These are the activations of a small neural network, seen along a few directions. Each row is one input.
In each table, some parts of the input vary, and every possible input appears once, in random order.
A made-up example of a description, with smaller parts first: one of 8 places around a ring, together with either a single point or one of 9 places along a line or (one of 3 separate values, together with one of 4 places along a line).
Shared parts are said once, and a part with two or three values counts as separate values.

Other details of the inputs vary at random and push rows far along three fixed directions, the same in every table; ignore that.

Table:
r1: [ 2 -7  4  6  3  5  0  4  1 -3  5 -9  7]
r2: [  4  14  -9 -11 -16  -3 -10 -11  -1  -1  -6   2 -18]
r3: [ 1 -2 -3 -6 -2  0  2 -1 -2 -6 -2  2 -3]
r4: [ -3  -5   9  12   4   6 -12  12   2  -1  -1  -6   5]
r5: [  2   5   4   2  -3  -6 -15   2   0  -3  -6  -3  -9]
r6: [ 1  0 -3  0  0  0  0 -1 -5 -5  0 -6 -3]
r7: [ 12   9  -7  -9  -9 -12  -2  -4   0  -3  -3   1 -14]
r8: [ 1 -9  2  8  1  7  3 12  2 -1  5 -6  8]
r9: [ 1 -4 -4 -1 -4  2  3  4 -3 -5  0 -1 -3]
r10: [  9   6  -3 -12  -7 -10  -1  -5   0  -3  -5   3 -10]
r11: [-3 -9 -1  9  4 10  3  8 -2 -3  5 -6  8]
r12: [ 12  14 -12  -2  36  13   3  -5  28  23  12  34  11]
r13: [ 10   7  -5  -9  -8 -10   0  -3   0  -1  -3   2 -11]
r14: [  2 -10   3   6  -1   7   4  12   1  -1   4  -5   7]
r15: [-11  14   3  -1  -5  -6   2  -9  -1  14  -4  15 -10]
r16: [ -3 -11   1   2   1   8   5   6  -1  -6   1  -2   5]
r17: [  4  13  -8 -10 -16  -2  -9 -11  -1  -1  -6   2 -18]
r18: [  1   4  -3  -1  -8   0 -14  -3   1   1  -6  -4  -4]
r19: [  9   9  -4  -7  -5 -11  -3  -8  -1  -1   0  -3 -11]
r20: [ 2 -5  1  6  1  3  1  7  0  0  5 -6  5]
r21: [ -1   1  -1   1  -6   3 -12   0   0   2  -4  -7   0]
r22: [-2 -7 -2  6  0  5  3  7 -2 -3  3 -2  4]
r23: [ 3 -3  2 -2 -2 -1  0  2  1 -6 -1 -3  2]
r24: [ 3  3 -4 -3 -2 -4 -2 -5 -6 -5 -1 -4 -6]
r25: [ 2  0  2 -3  1 -2  0 -1  3 -3  1 -3  3]
r26: [-1  0 -1 -4  3  1  1 -3 -1 -6 -1 -1  1]
r27: [ -2  -4   8  12   5   8 -12  11   4  -2  -1  -5   4]
r28: [  9  10  -3 -11  -5 -12  -4 -11   1  -6  -3  -3 -12]
r29: [ 11   7  -5 -12  -9 -11   0  -4   1  -3  -5   2 -14]
r30: [ 0  1 -2 -5  1 -1  0 -5 -2 -8 -2 -1 -1]
r31: [ 4  2  1 -3  0 -3 -3 -3  1 -5  1 -4  0]
r32: [ 12  17 -10 -10  35  10   3 -11  29  18   7  33   9]
r33: [ -4 -11   0   3   1   9   5  10  -2  -4   2  -3   6]
r34: [ 1 -8  5  8  5  7 -1  6  1 -3  6 -9 10]
r35: [ 2 -8  3  2 -1  4  4  9  1 -1  2 -2  5]
r36: [ 3  0  2 -2 -1 -3 -2 -1  1 -6  1 -7  1]
r37: [-8 -4  6 12 -4 16 -2 10  0 -2  4  2 -1]
r38: [-1 -3 -1 -4 -1  2  2 -1 -1 -9 -3 -2  0]
r39: [-2 -9 -1  9  2  8  2  7 -4 -3  4 -5  7]
r40: [ -3 -11   0   4   1   9   5   8   0  -4   2  -2   5]
r41: [ 4  4 -6 -3 -3 -4 -1 -6 -4 -5 -1 -4 -9]
r42: [-1 -4 -1 -3 -1  2  1  0 -2 -9 -2 -2  0]
r43: [  9   6  -5  -8  -8 -10   1  -3   0   0  -3   1 -11]
r44: [-16   9   2   2  24  -8  11 -16   3  34   2  23  18]
r45: [ 6  0 -3  1 -4 -2  1  3  2  0  1 -2 -3]
r46: [ 7  6 -1 -7 -2 -8 -3 -6 -1 -2  0 -4 -6]
r47: [  8   7  -2 -12  -6  -9  -1  -5   1  -5  -5   0  -9]
r48: [-4 -6  2  3  5  6  0  1 -2 -7  2 -5  7]
r49: [-43   3  19   9 -18 -33  10 -19 -24  46 -11   5  15]
r50: [ 5  2 -1  0  1 -2 -1 -1  0  1  3 -4 -1]
r51: [  1  14   3  -3  -7  -8 -10  -3   0  -4  -5   6 -20]
r52: [ 2 -9  4  3 -1  5  4  7  1 -3  1 -4  7]
r53: [-3 -9 -1  7  1  8  4  9 -2 -3  4 -4  6]
r54: [-1 -7 -2  8  2  7  3  6 -3 -3  4 -5  5]
r55: [ 6 -4  0 -2 -5 -1  2  5  0 -3  0 -1 -1]
r56: [-4 -7  2  2  4  6  2  1 -1 -7  1 -4  7]
r57: [  6  10 -14  -4  35  17   8  -4  25  21   9  36   9]
r58: [-6 -3 11 13  1  9 -7 11  0 -4  2  0 -1]
r59: [ 4 -2  2 -3 -3 -1  1  1  2 -5 -2 -3  0]
r60: [-3 -8 -1  3  0  6  5  8 -2 -2  2 -2  3]
r61: [-4 -7  2  4  4  7  1  1 -1 -7  2 -7  7]
r62: [ 0 -9  6  5  3  6  1  6  2 -6  3 -7 10]
r63: [-49  -5  29  21 -14 -24  16  -6 -25  41  -6   4  20]
r64: [ 2  0 -5 -6 -6 -3  2 -1 -3 -5 -3  1 -8]
r65: [  1  13   3  -3  -6  -6 -10  -1   0  -5  -5   5 -20]
r66: [  2   3  -4 -10  -4  -5   2  -4  -3  -5  -4   3  -8]
r67: [-2 -8 -2  7  0  7  4  8 -1 -3  3 -4  4]
r68: [-11  12   3  -4 -13 -22  -7 -16  -8  19 -12   1  -4]
r69: [-2 -7  1  6  6  9  1  2 -2 -6  3 -7  6]
r70: [ 7  7 -6  1 17  5  3 -2 14 14  7 15  6]
r71: [-1 -2 -1 -6 -2  1  2 -1 -2 -8 -3 -2 -2]
r72: [  1 -11   5   3   0   7   4  10   1  -3   2  -4   8]
r73: [-1  1 -1 -3  4  1  0 -4 -1 -5  0 -3  1]
r74: [-2 -6  1  5  5  6  0  1 -3 -5  3 -6  6]
r75: [  1  12  -2  -6   0 -17   1 -13  -1  13  -1   6  -4]
Each input here is: one of 3 separate values, together with either one of 5 places around a ring or (one of 2 separate values, together with one of 10 places around a ring).
Changing only the choice among 3 separate values turns r5 into r4. The same change can be made to r9. Which row results? -> r60
Changing only the choice among 3 separate values turns r10 into r52. The same change can be made to r13. Which row results? -> r43
A walk changes only the place on the ring of 10. It starts at r24 and steps to r74. List the rest of the walk in order. -> r48, r30, r42, r3, r64, r9, r22, r39
Which other rows does r29 become when the choice among 2 separate values takes its other values? List them by row number. -> r40
Which other rows does r41 become when the place on the ring of 10 takes its other values? List them by row number. -> r16, r38, r40, r54, r56, r57, r61, r67, r69

Table:
r76: [-30   5   4  -1 -13 -46  31 -26 -40  31   0  -1  -2]
r77: [-29 -26  27  39 -12  13  11  37 -10  18   5  -3  21]
r78: [  3  -3  -7  -8 -34  17 -26   5 -19 -60 -14 -32 -40]
r79: [-10 -14  13 -17  -4 -54  33  -4 -22  19 -12   2  16]
r80: [ 23  -9   7   9 -44   3 -18  29  -8 -34  -3 -31 -35]
r81: [-27 -34  17  20   5   0  31  10 -15  -6   7 -19  40]
r82: [  6 -17  -6  12  11 -13  -5   1  -6   0   1 -31  26]
r83: [  3  -3   4  17  51  59 -18  11  33  -1  16  10  32]
r84: [-15  20  -5   0  30  12   9   0  24  41   3  57   0]
r85: [ 34  51 -17 -34  12 -16 -32 -32  26   1  -5  21 -35]
r86: [-37  20  12   3  33  -6  -2 -31   5  46  -9  32  23]
r87: [ 52   3 -39 -13  37  58  -1  11  36 -54  25   7 -14]
r88: [ 11  44 -29 -31  10   2 -13 -25  21   4  -9  52 -39]
r89: [ -2 -32  11   4  33  17  26  12  14   0  13   9  44]
r90: [ 21  -3   9   7 -42 -15 -22  17  -8 -23  -4 -34 -29]
r91: [  4 -18  24  26 -14  11 -18  25  -2 -10   8 -36  12]
r92: [ -6  15 -25 -33 -58 -42  15 -39 -30  29 -21  -4 -20]
Describe the family of inputs behind these rows. -> either one of 2 separate values or one of 5 places along a line or one of 10 places around a ring
A walk changes only the place on the ring of 10. It starts at r85 and steps to r83. List the rest of the walk in order. -> r86, r78, r88, r84, r77, r80, r90, r91
